A small network was shown many inputs. Here are its activations along a few directions, one row for each input.
Each table varies a few parts of the input and shows all the possible inputs, shuffled.
Descriptions start from the smaller parts, as in this example, which fits no table here: line(6) and (point or line(9) or (values(3) and ring(5))).
Shared parts are said once, and a part with two or three values counts as separate values.

Other details of the inputs vary at random and push rows far along two fixed directions, the same in every table; ignore that.

A family of inputs:
R1: [ 16.5 -14.7  40.9 -60.2  11.7  14.6   4.0  22.6  11.8 -33.7 -81.2  11.5
  17.4  23.9  40.7]
R2: [ -5.8  13.9 -12.8  13.9  -3.5  -0.9  -1.7  -1.5  -3.0 -25.8  14.2   1.1
  -7.4  -5.2   2.2]
R3: [ 5.1  3.4  0.4 -4.3 10.6 -6.7 -7.0 -4.5  2.1  5.1 28.4 -3.0 14.2  4.6
  6.7]
R4: [ -5.4  18.6   0.3   2.3   5.1  -9.2  -2.2  -0.4 -11.8 -13.8  15.0  -8.4
   2.2  -4.7   2.4]
R5: [ -0.9  -6.1  -8.3   2.5  -5.4  17.2 -19.0  -6.5   3.2   7.1  18.1 -11.5
   8.3   3.8   7.6]
R6: [  5.8   8.2  -8.9  18.8   5.6  -2.9  -1.5   2.9  -2.4 -14.5  24.7 -11.9
   3.9  -3.0   2.0]
R7: [  5.6   7.8  -0.7   5.5   6.1 -13.6 -13.4  -2.7  -7.3   0.1  21.0 -10.1
   7.1   5.5   7.3]
R8: [-16.2  14.1   7.9  -0.3   9.1  -0.6   6.6  -3.6  -8.7 -10.1  18.5   1.0
   6.4  -3.7   2.7]
R9: [ -8.9  -3.8   3.2  -5.5   0.6   6.0  -7.9 -16.1  -4.9   4.5  21.5   0.8
  14.1   1.4   7.2]
R10: [ 14.2 -20.2  -6.5  12.8 -19.2  -8.1  45.4   7.9  16.5  40.2 -26.1  29.3
 -31.5  -8.6 -46.9]
R11: [  6.6   5.6 -10.7  19.1  -1.8  -2.4  -4.5   2.7   2.0 -20.1  25.1  -1.5
  -4.7   0.8   2.3]
R12: [ -6.3   2.8   6.2  -5.4   5.8  -2.1  -0.5 -13.0  -3.6   2.2  25.7   2.7
  17.7   4.8   4.4]
R13: [-12.8  -8.2  -3.2   0.6 -10.0  19.8 -12.0 -15.6  -1.4   3.3  15.6  -7.2
  11.3   4.0   5.6]
R14: [ 6.6  6.3  2.8 -2.4 10.4 -4.8  3.0  1.8  3.3 -2.1 32.1 -4.3 13.6 -0.4
  5.3]
R15: [ -6.3  16.8  -9.8  13.3   4.1  -0.7   0.3  -1.8  -7.4 -20.5  14.1  -8.9
   0.1  -8.5   0.2]
R16: [ 25.7 -21.2 -11.6  13.6 -14.5 -13.5  37.2  16.6  22.0  43.0 -22.4  24.1
 -35.6  -8.9 -47.4]
R17: [-13.6   5.6 -10.1   7.6 -11.8   9.5 -24.3  -8.7  -7.3  -5.4   0.8 -15.5
   0.3  -3.2   5.8]
R18: [ -6.6 -20.5  26.2 -49.4  -1.1  29.8 -21.9  14.5   8.6 -30.9 -96.9   0.6
   3.6  21.7  41.1]
R19: [ -4.6   5.6  -0.2   8.2   4.4  10.7  12.6  -9.5   1.7 -11.5  28.9   1.4
  14.4  -3.8   0.7]
R20: [ 19.8 -25.3  -7.9   1.8 -11.8 -17.9  21.0   9.9  10.6  66.6 -28.1  14.1
 -25.9  -9.1 -40.9]
R21: [  6.6  10.3   0.7   7.1   6.4 -12.0  -3.3   4.3  -6.6  -7.4  24.8 -11.5
   6.3   0.9   5.3]
R22: [ -9.0   9.5  -3.5   1.0  -0.7  -3.8 -20.2  -9.9 -12.2  -4.7   6.9  -8.6
   1.2  -4.7   6.8]
R23: [  1.3 -12.9  -8.8  15.6 -15.4 -10.4  42.2  10.9  10.7  34.6 -36.1  27.9
 -40.4 -12.7 -45.6]
R24: [-21.0   4.1   2.9  -2.0   3.7   3.8 -11.7 -13.2  -9.4  -1.6  11.4  -0.3
   4.6  -2.8   6.7]
R25: [-16.8  12.8  -1.6  11.0   8.0   8.9   9.4  -6.1  -4.2 -16.8  17.7   0.6
   4.0  -7.3   1.7]
R26: [  2.8   1.9  -3.5   5.6   0.3  -4.7 -21.1  -4.8  -8.4   2.5  16.2 -11.3
   4.8   1.1   9.8]
R27: [ 11.1  -7.4  -5.7   5.3 -12.0 -31.0  22.7  10.3  -1.5  50.8 -42.5  11.3
 -33.2  -9.7 -44.4]
R28: [ 6.4  3.9 -5.5  8.1 10.0  4.8  4.7 -0.3  7.6 -9.8 30.9 -4.8 10.8 -3.8
  1.6]
R29: [ 18.5 -21.3  21.8 -42.2  -4.1  23.9 -32.5  23.5   8.9 -27.5 -93.9  -9.2
   4.9  26.5  45.2]
R30: [-18.5  10.5   5.7  -2.1   9.2  -3.6  -4.1  -9.9  -9.0  -3.7  15.7   1.6
   7.5   1.0   4.0]
Description of these inputs: ring(5) and line(6).
- The inputs of R10 and R2 match in every part but the ring(5) part. If R12 is changed in the same way as R10 into R2, which row does it become? => R27
- Start at R11 and move only the line(6) part, one step at a time. The first step leads to R6. Which rows follow, in order? => R21, R7, R26, R29
- Start at R6 and move only the ring(5) part, one step at a time. The first step leads to R28. Which rows follow, in order? => R19, R25, R15
- Start at R29 and move only the ring(5) part, one step at a time. The first step leads to R5. Which rows follow, in order? => R13, R18, R17

A family of inputs:
R31: [  1.3  -0.5 -17.7  32.9 -13.5 -12.0  18.8  -4.1   1.0  18.9  26.1  11.2
 -20.6 -11.0 -33.4]
R32: [ -4.6 -15.5  11.6 -26.2  -1.3  19.9 -12.8   4.5   5.2  -7.2 -56.6   0.0
   0.2   9.5  18.0]
R33: [ -7.9  13.4   3.7  -0.7  13.1  -4.0 -24.2 -10.0 -11.1 -17.5  39.1 -12.8
  18.5   6.8  22.4]
R34: [  8.9 -23.3  10.4 -21.1  -8.7 -11.9  24.6  19.1   9.4  38.6 -85.6  26.7
 -33.0  -0.8 -25.7]
R35: [ -4.0  -8.2 -15.5  19.4 -16.7  -5.7   5.1 -13.1  -3.3  49.8  20.5  -4.1
  -6.8 -12.1 -32.8]
R36: [ -5.6  -4.2 -16.1  23.8  -9.6  -7.1  18.4  -7.2   6.2  28.2  26.9  16.3
 -18.2 -12.4 -32.7]
R37: [ 10.5   4.1   1.1  -8.4   6.6   4.3 -12.0   5.5   5.2 -32.9  -5.0  -0.9
   3.4   5.7  22.1]
R38: [  6.5  -7.2 -13.5  17.6 -11.5 -11.9  17.3  -9.0   4.3  36.5  29.2  11.2
 -11.7  -6.7 -33.1]
R39: [-17.9  10.4  -5.4   9.9  -3.6  16.2 -24.1 -13.4 -11.2 -24.7  25.7 -17.9
  13.6   1.9  19.5]
R40: [  8.0  -2.7  18.5 -20.4   4.9   8.5  14.2  18.8   7.0 -27.5 -51.7   6.1
   0.7   8.8  14.2]
R41: [ -9.7   7.9  -5.3  10.7   2.8   9.4 -29.3 -11.4  -8.7  -4.9  43.6 -22.6
  20.1   2.7  17.6]
R42: [ 20.7 -17.8 -14.4  21.9 -13.5 -24.7  29.5  10.2  11.7  59.5  -4.4  15.5
 -31.5 -10.1 -49.4]
R43: [ -0.5   2.0  -0.3  -9.2  -0.5  12.3 -24.7   2.9  -3.9 -18.8 -14.1 -17.3
   7.6   3.5  21.7]
R44: [-21.3  24.5  -3.1  12.4   5.0   0.3 -18.6 -17.3 -16.1 -32.0  46.8  -9.0
  13.6   1.4  19.4]
R45: [ 16.7  -0.6  13.5 -22.6  10.8   4.0   9.7  22.3   8.5 -24.0 -51.6   1.3
   1.7   4.8  14.5]
R46: [ -5.2  10.4   6.7  -4.4  10.2   8.3   0.9  -8.6  -2.4 -19.7  34.8  -5.8
  26.1   1.1  16.3]
R47: [  7.5   0.0  -9.2  22.6   1.7 -15.4  27.3   4.3   1.0  34.3  24.9   0.4
  -7.2 -11.4 -32.8]
R48: [-14.7  14.6   2.2  -1.3   7.4  -0.1 -21.3 -22.7 -13.6 -14.8  51.3  -8.0
  23.4   1.3  17.9]
R49: [  8.8   0.7  13.1 -28.6   7.3  -3.7 -12.9  14.1   0.1 -24.2 -50.3  -0.8
  -1.2   9.9  23.2]
R50: [  2.4  -8.0  19.6 -28.3   9.1  13.0  14.2  15.1  10.6 -17.6 -49.5  10.5
   1.3   6.9  13.0]
- Describe the family of inputs behind these rows. => line(4) and ring(5)
- The inputs of R39 and R32 match in every part but the ring(5) part. If R31 is changed in the same way as R39 into R32, which row does it become? => R36
- Which other rows does R48 become when the ring(5) part takes its other values? List them by row number. => R33, R34, R44, R49
- Which other rows does R45 become when the ring(5) part takes its other values? List them by row number. => R40, R46, R47, R50
